Each row below is a small network's average activation on inputs in which a field has the value named, seen along a few directions.
Related values have similar rows: they may be neighbours, one step apart, or belong to one group.
(in the rows, 500 means zero)
Strong random noise was added to every row along 7 fixed directions; ignore it. To show where, here is one row again and again, with new noise each time:
[380 632 531 340 737 656 461 429 481 429 618 594 191 478 316 260 618 536
 384 475 612]
[321 556 533 508 647 522 700 537 448 447 522 377 488 744 444 632 514 548
 534 532 573]
[791 467 440 499 578 530 372 518 573 606 494 810 369 229 605 294 593 427
 468 578 453]
[582 429 439 616 668 515 450 530 461 671 458 393 480 499 508 299 456 396
 450 446 540]
[633 448 514 616 476 485 538 545 506 485 457 509 560 518 541 553 569 476
 554 501 563]
[615 437 454 481 459 546 339 579 429 629 508 452 410 445 593 427 454 409
 588 529 552]
[455 810 660 500 525 372 356 495 542 453 526 454 587 390 567 500 578 516
 472 427 457]
[741 498 508 519 379 439 270 561 455 555 515 390 517 381 691 501 512 398
 741 543 499]
[812 334 496 669 341 527 344 531 481 509 438 468 536 397 526 407 584 402
 572 410 652]


Vem, 15 values:
k3: [682 302 448 581 426 517 555 411 421 369 536 205 543 687 454 586 527 481
 895 531 595]
k8: [225 538 493 532 409 506 428 461 488 502 441 299 562 546 338 408 387 507
 276 261 606]
k5: [408 396 480 411 295 593 378 622 349 574 522 314 439 612 492 640 347 455
 619 501 568]
k14: [479 287 354 345 334 611 660 713 359 545 532 523 350 716 589 840 418 513
 774 803 580]
k11: [659 389 498 525 200 437 438 515 478 429 491 484 649 454 665 762 471 514
 715 529 447]
k12: [368 552 607 461 436 478 539 332 526 294 545 315 578 561 344 498 521 551
 473 351 516]
k13: [463 611 497 446 528 481 458 514 530 451 485 516 456 471 474 437 558 522
 528 537 462]
k10: [340 355 493 390 373 560 363 534 351 627 546 328 426 536 403 472 325 501
 351 404 538]
k4: [444 486 392 464 705 555 570 437 473 495 509 327 346 591 485 323 476 450
 639 579 533]
k6: [312 647 551 457 499 407 261 564 464 705 503 352 575 422 514 426 304 483
 322 400 409]
k15: [423 541 475 511 749 423 669 339 545 444 573 316 578 604 508 447 495 484
 638 543 383]
k2: [535 568 576 485 482 392 738 407 690 326 518 857 658 414 531 739 613 634
 398 577 313]
k9: [408 444 534 423 558 628 386 439 424 547 572 455 370 505 305 310 475 534
 322 376 568]
k7: [580 398 475 705 387 433 403 539 466 628 349 313 731 530 532 432 377 402
 431 322 533]
k1: [340 423 365 284 406 718 420 517 392 579 550 558 172 525 499 382 344 465
 523 598 545]
The values of Vem form a 3 by 5 grid.
What is the length, in steps, of the shortest route from k14 to k2?
Answer: 5
A value of Vem combines one of 5 hidden first parts with one of 3 second parts; all combinations occur once.
Changing only the second part turns k14 into k13. k10 has the same second part as k14; what does that change turn k10 into?
Answer: k2
Changing only the second part turns k5 into k1. k6 has the same second part as k5; what does that change turn k6 into?
Answer: k8

Zufa, 11 values:
f1: [355 505 353 537 714 628 351 556 455 784 404 503 260 432 326  79 363 398
 151 393 586]
f11: [609 550 461 656 472 424 654 576 609 504 349 604 701 499 596 560 574 495
 447 540 445]
f4: [469 412 372 488 758 354 518 543 470 893 488 445 604 459 712 449 258 407
 408 656 177]
f3: [346 555 380 349 332 522 371 524 483 709 497 555 469 388 684 455 245 501
 428 570 364]
f7: [503 518 449 343 500 573 441 612 403 527 593 443 282 545 527 575 483 448
 661 585 599]
f5: [511 405 432 582 398 554 562 533 514 446 415 440 555 580 523 517 471 444
 587 490 584]
f8: [622 279 379 522 291 617 366 514 439 540 444 432 465 460 559 380 366 367
 615 458 592]
f2: [331 433 459 536 577 482 442 672 412 863 476 355 555 566 530 506 251 429
 288 459 460]
f10: [712 509 592 364 511 592 348 418 425 150 699 437 243 530 369 536 769 568
 959 576 677]
f9: [540 387 555 469 488 504 303 468 380 626 554 336 417 458 481 383 459 458
 503 429 538]
f6: [633 354 575 710 451 455 668 407 653 538 380 793 761 406 447 469 534 550
 164 309 436]
The values of Zufa form a line.
Going along Zufa from f6 by way of its neighbour f4, in what order are f11, f7, f2, f10 met?
Answer: f2, f10, f7, f11
Which values are neighbours of f8? Give them in the order they are listed.
Answer: f3, f5
